Each row below holds a small network's activations on one input, seen along a few directions.
In each table, some parts of the input vary, and every possible input appears once, in random order.
Descriptions start from the smaller parts, as in this example, which fits no table here: values(3) and (point or line(11) or (line(4) and ring(5))).
Shared parts are said once, and a part with two or three values counts as separate values.

Other details of the inputs vary at random and push rows far along two fixed directions, the same in every table; ignore that.

A family of inputs:
x1: [-11   6   0 -11 -33  -7  20  -4  35   2 -29  35]
x2: [  3 -12  58  31 -19 -13  36  41 -36 -32  50   0]
x3: [-17  10 -33 -18  -9   2   5 -10  36  23 -51  15]
x4: [ -5 -10  24  30 -18 -10  55  36 -40 -38  50  -1]
x5: [ 53  22 -82 -21  83  26 -77  -3  18  45 -21 -26]
x6: [ 33  10 -60 -30  81  28 -96 -23  20  22  -8 -17]
x7: [ 35  25 -77 -46  82  29 -71  -6   6  21  -6 -15]
x8: [-21  24 -46 -44 -24   6   0 -31  25   3 -24  13]
x9: [  4 -31  33  32 -13 -10  48  30 -59 -27  35 -29]
x10: [  2  -9  55  42 -13 -18  37  39 -42 -19  38 -13]
x11: [ -5  -7  22  41 -11 -15  56  33 -47 -26  41 -14]
x12: [ 42   9 -58 -40  76  36 -99 -33   2  55  -9 -32]
x13: [ 17   0  50  36 -29  -5  39  27 -36 -43  50 -13]
x14: [ 76  11 -18  33  74  23 -43  34 -57  -7  63 -72]
x15: [  46    7  -56  -50   75   42 -103  -30    8   43    4  -22]
x16: [-22  21   6 -12 -23 -23  22 -17  13   6 -36  26]
x17: [-24  17  -2 -27 -41   1  21 -18  19 -13 -22  16]
x18: [-30   5  -5 -11 -24 -11  20 -17  36 -18 -25  23]
x19: [-26  10 -46 -27  -9  -8   0 -29  43  -4 -28  21]
x20: [ 39   1 -51 -49  87  33 -96 -23   2  46   3  -5]
x21: [-19  18   7 -23 -26 -16  18 -15  18  -6 -24  37]
x22: [ -4 -23  56  57  -8 -13  27  20 -31 -28  31 -17]
x23: [-32   5  21 -13 -24 -13   6 -19   6  13 -39  26]
x24: [-17   1 -12 -17 -10   4 -19 -18  31  34 -54  20]
x25: [  9  -6  58  32 -35  -5  32  34 -31 -37  52 -15]
x26: [-13   7 -33 -29 -10   9   1  -7  42  12 -39  26]
x27: [-27 -11  -7 -37 -35  -7  23 -18   7  -9 -27  20]
x28: [-29   3  21 -24 -26  -7   2 -17  12   2 -28  37]
x29: [-30  12 -46 -16  -6 -15   3 -32  37   7 -39   9]
x30: [-32  16  -2 -15 -22 -15  28 -12  11   3 -37  20]
x31: [  1 -40  67  44 -11  -6  27  13 -25 -26  54   1]
x32: [-32  18 -19 -16 -42  -9  31 -24   9   0 -24   5]
x33: [  4  -3  39  41 -23  -3  50  28 -44 -33  38 -31]
x34: [-31 -10  28 -17 -22 -13   7 -30   7  28 -29  32]
x35: [  3 -21  15  53 -18  -6  58  46 -31 -18  36 -17]
x36: [-15   9 -20 -19 -14  -5 -12  -9  41  33 -48  17]
x37: [-27   5  10 -12 -29 -18   5 -17  39  -9 -19  25]
x38: [-27  11  20 -13 -40  -6   2 -25  10   7 -37  11]
x39: [-32 -16  23  -2 -20 -16   4 -38  25  17 -28  23]
x40: [ 69 -16 -11  32  69  30 -41  61 -36  -1  70 -48]
x41: [-11  19 -24 -26  -4 -10 -14 -33  47  -2 -34  25]
x42: [ 65   0 -20  46  85  10 -39  30 -39 -12  57 -61]
x43: [  4 -25  17  42 -23   1  57  48 -24 -30  46  -4]
x44: [ -1 -15  51  56 -14 -22  34  29 -22 -29  38 -20]
x45: [-33   7  -6   0 -21 -18  24 -20  29  -7 -36  11]
x46: [-22  -9  15 -12 -34   3   5  -7  27   9 -32  35]
x47: [-23   9  21 -24 -42   1  -2 -24  16  -4 -25  22]
x48: [ 66   5  -7  31  66  23 -48  42 -54  -3  66 -73]
x49: [ 70 -37   1  28  77  39 -51  38 -43  15  71 -39]
x50: [-23 -21  22  -4 -30  -4   8 -21  22  35 -34  29]
Description of these inputs: values(2) and (point or (values(4) and line(6))).
Question: The inputs of x11 and x4 match in every part but the values(2) part. If x34 is changed in the same way as x11 into x4, which row does it become?
Answer: x20
Question: The inputs of x25 and x48 match in every part but the values(2) part. If x26 is changed in the same way as x25 into x48, which row does it become?
Answer: x3
Question: Which other rows does x29 become when the values(2) part takes its other values? List them by row number.
Answer: x19
Question: Which other rows does x12 become when the line(6) part takes its other values? List them by row number.
Answer: x14, x32, x33, x38, x48
Question: Which other rows does x13 become when the values(4) part takes its other values? List them by row number.
Answer: x1, x21, x41
Question: Which other rows does x18 become when the values(4) part takes its other values? List them by row number.
Answer: x7, x17, x26

A family of inputs:
x51: [-19   9  -8 -17 -39  -6  35  12  12 -16 -11  23]
x52: [ 19  26 -76 -26  52  14 -52 -10  24   0   0 -14]
x53: [ 21  18 -74 -33  45  18 -38  -5  -9  13  -5 -32]
x54: [ 28  23 -78 -37  45  33 -43  -5   2  19  -7 -17]
x55: [ 52 -25  13  19  63  23 -42  24 -29  -1  57 -21]
x56: [-18   4  -3  -6 -32 -11  43   1  19 -28  -5  24]
x57: [  41  -55  109   92   -6   14   54   76 -103  -41  118  -38]
x58: [-22   3  32 -12 -23 -12   3 -26  -2  22 -21  16]
x59: [-27  24   1   1 -33 -22  33 -11   6 -26 -23   4]
x60: [ 25  -1 -22 -17  60  23 -78 -15  15  21  10  -8]
x61: [ 48 -41  -2  58  65  13 -30  40 -25  28  29 -33]
x62: [-19  19   0   5 -39 -22  34 -10  19 -27 -10   4]
x63: [-24 -14  25 -20 -28  -3   4 -21  -2  17 -22  14]
x64: [-27  24  -6  -7 -35 -20  38 -11  -2  -8 -17   6]
x65: [-31  -3 -21  24 -20 -18  50  14  34   9 -38  11]
x66: [-13 -12  29 -21 -28   2  -3  -4  15  14 -12  33]
x67: [-22   3  41  -3 -20 -12  -4 -25   5   3 -27  15]
x68: [-15  -2  39   0 -27 -12  -5 -24  20   1 -15  15]
Question: What do these inputs look like to the network?
Answer: values(2) and (point or ring(8))
Question: Which other rows does x63 become when the values(2) part takes its other values? List them by row number.
Answer: x53
Question: Which other rows does x52 become when the values(2) part takes its other values? List them by row number.
Answer: x60

A family of inputs:
x69: [ 41  27 -50 -25  62  18 -50   6 -18  -1  39 -33]
x70: [-13   7   6   0 -32   3  13  -2  22  33 -31  14]
x71: [-14  22  16 -22 -42   7   2 -10   2  20 -26  12]
x72: [ 44   8 -35 -10  39  19 -46  18 -27 -10  54 -29]
x73: [  6 -27  74  96 -25 -19  64  39 -49 -38  66 -46]
x74: [-29  23  -7   6 -15 -24  17  -1   6  10 -45  11]
x75: [ -9  11  19 -18 -15 -20   2 -17   7  -9 -39  25]
x76: [  4  -8 -51 -70  46  21 -72 -27  21  38 -25  -2]
x77: [ 25  15 -58 -40  28  23 -58 -11   7   1   7  -5]
x78: [ -8   4  19 -12 -29  -9  -4 -41  19 -15 -28   6]
x79: [-28  -3   6  12   2 -20   7  -6  29   8 -30  42]
x80: [ -4   9   9 -30 -16 -21  26 -42   1  17  -7  30]
x81: [-37 -12  -9  -8 -19  -6  22 -18   4  24 -30   7]
x82: [  3 -15  73  54 -32   2  76  48 -56 -78  72 -14]
x83: [  5   1   5  33   6   4  46  37 -15 -37  29 -17]
x84: [  3   3  24 -25 -34   9   1 -12  14   8 -31  27]
x85: [-28 -10   4  20 -12 -12   1 -32  43   3 -16  24]
x86: [ 19  37 -51 -43  49  18 -41 -12   6   0   4 -15]
x87: [-35   4   2 -28 -30  -1   9 -24 -17  10 -26   6]
x88: [ 41  -7 -36  23  32  10 -15  39 -23 -10  51 -32]
x89: [ 14 -29  43  53  -6  13  24  38 -12   1  38  15]
x90: [-21   4  25 -23 -13 -25  -7  -4  23   0 -24  25]
x91: [ 47 -11  12  14  51  38 -47  21 -23  13  51  -6]
x92: [-36 -31  -5  -3  -8   1  16 -17  16  17 -20  36]
x93: [-22  17 -25 -12 -23 -18  30  -3  26  -3 -16  14]
x94: [-22  10 -22  -9 -17   4  31  -3  30 -20 -29  17]
x95: [-31 -32  -4 -17 -17  -7  15  -2  22  17 -25  17]
x96: [-23  27  -2 -30 -19   3  20 -16  18 -25 -16  17]
x97: [ 46  16 -43   5  47  33 -48  23 -14  41   3 -39]
x98: [ 41 -11 -42   9  71  14 -66   6  18  16  19 -47]
x99: [ 24 -20 -27 -16  69  33 -58  -7 -24  18  29 -10]
x100: [  1 -28  77  66 -12  -9  23   9 -29 -44  70  -7]
x101: [ 40 -13 -22  33  33  21   1  44 -27 -29  48 -32]
x102: [-35  -4   9 -28 -25  -2   8 -29  -9  14 -21   9]
x103: [  7  29 -61 -21  59  -1 -56 -16  22  41 -44  -9]
x104: [-23  23  11 -10 -36 -10  -1 -36   6  -2 -27  -8]
x105: [-17  14  36   8 -13 -23  13  -1 -18  -8  -4   5]
x106: [ 39 -35 -16  23  49  20  -9  27 -45   0  29 -37]
x107: [-37  -4 -15  -7 -25  -5  23 -13  -4  20 -36   3]
x108: [-24  20 -23 -11 -16 -11  35  -3  28  -9 -22  12]
x109: [ 46  13 -33  -9  44  15 -41  19 -30  -8  58 -33]
x110: [ -5  -1 -11 -10 -10 -26  42 -30  14  27 -17  27]
x111: [-24  15  -7  10 -30 -13  14 -23  19   9 -36 -11]
x112: [-18 -15  10 -32 -25   1   8 -27  -5  -1 -30  19]
x113: [  5 -34  70  70  -6 -29  53  69 -34 -35  48 -13]
x114: [-11   3   1   2 -10 -22  15  -3  19   0 -49  23]
x115: [ 53  -3 -46  13  66  19 -56  -5   2   7   4 -47]
x116: [-27  31  10 -15 -21 -21   2 -14  -6   1 -35  13]
x117: [ 19 -37 100  50 -35   1  44  63 -42 -29  72  -8]
x118: [-26   6  24  -8  -4 -18  -7 -19  18   0 -20  44]
x119: [ 39  -4 -61   4  43  22 -36  23  -6  -3  25 -25]
x120: [-18  10 -28 -12 -33 -18  22  -2  25   1 -12  18]
x121: [  9 -16  52  38 -33   3  49  39 -45 -63  64  -8]
x122: [ -9 -13  12  -8 -28   2   6  13  41  26 -27  26]
x123: [  3  -5   6  -4 -31   6  14   1  25  17 -41  25]
x124: [-24  14  19  -8 -29 -13  -4 -42  16   1 -19  -3]
x125: [-14  14  23 -21 -36   5  -1 -15  11  23 -21  18]
x126: [ 45  -8  -8   4  63  15 -70   4  -6  -2  44 -49]
Question: What do these inputs look like to the network?
Answer: values(2) and (point or ring(8) or (values(4) and line(5)))
Question: The inputs of x77 and x119 match in every part but the values(2) part. If x82 is changed in the same way as x77 into x119, which row does it become?
Answer: x94
Question: Which other rows does x70 become when the values(2) part takes its other values? List them by row number.
Answer: x125
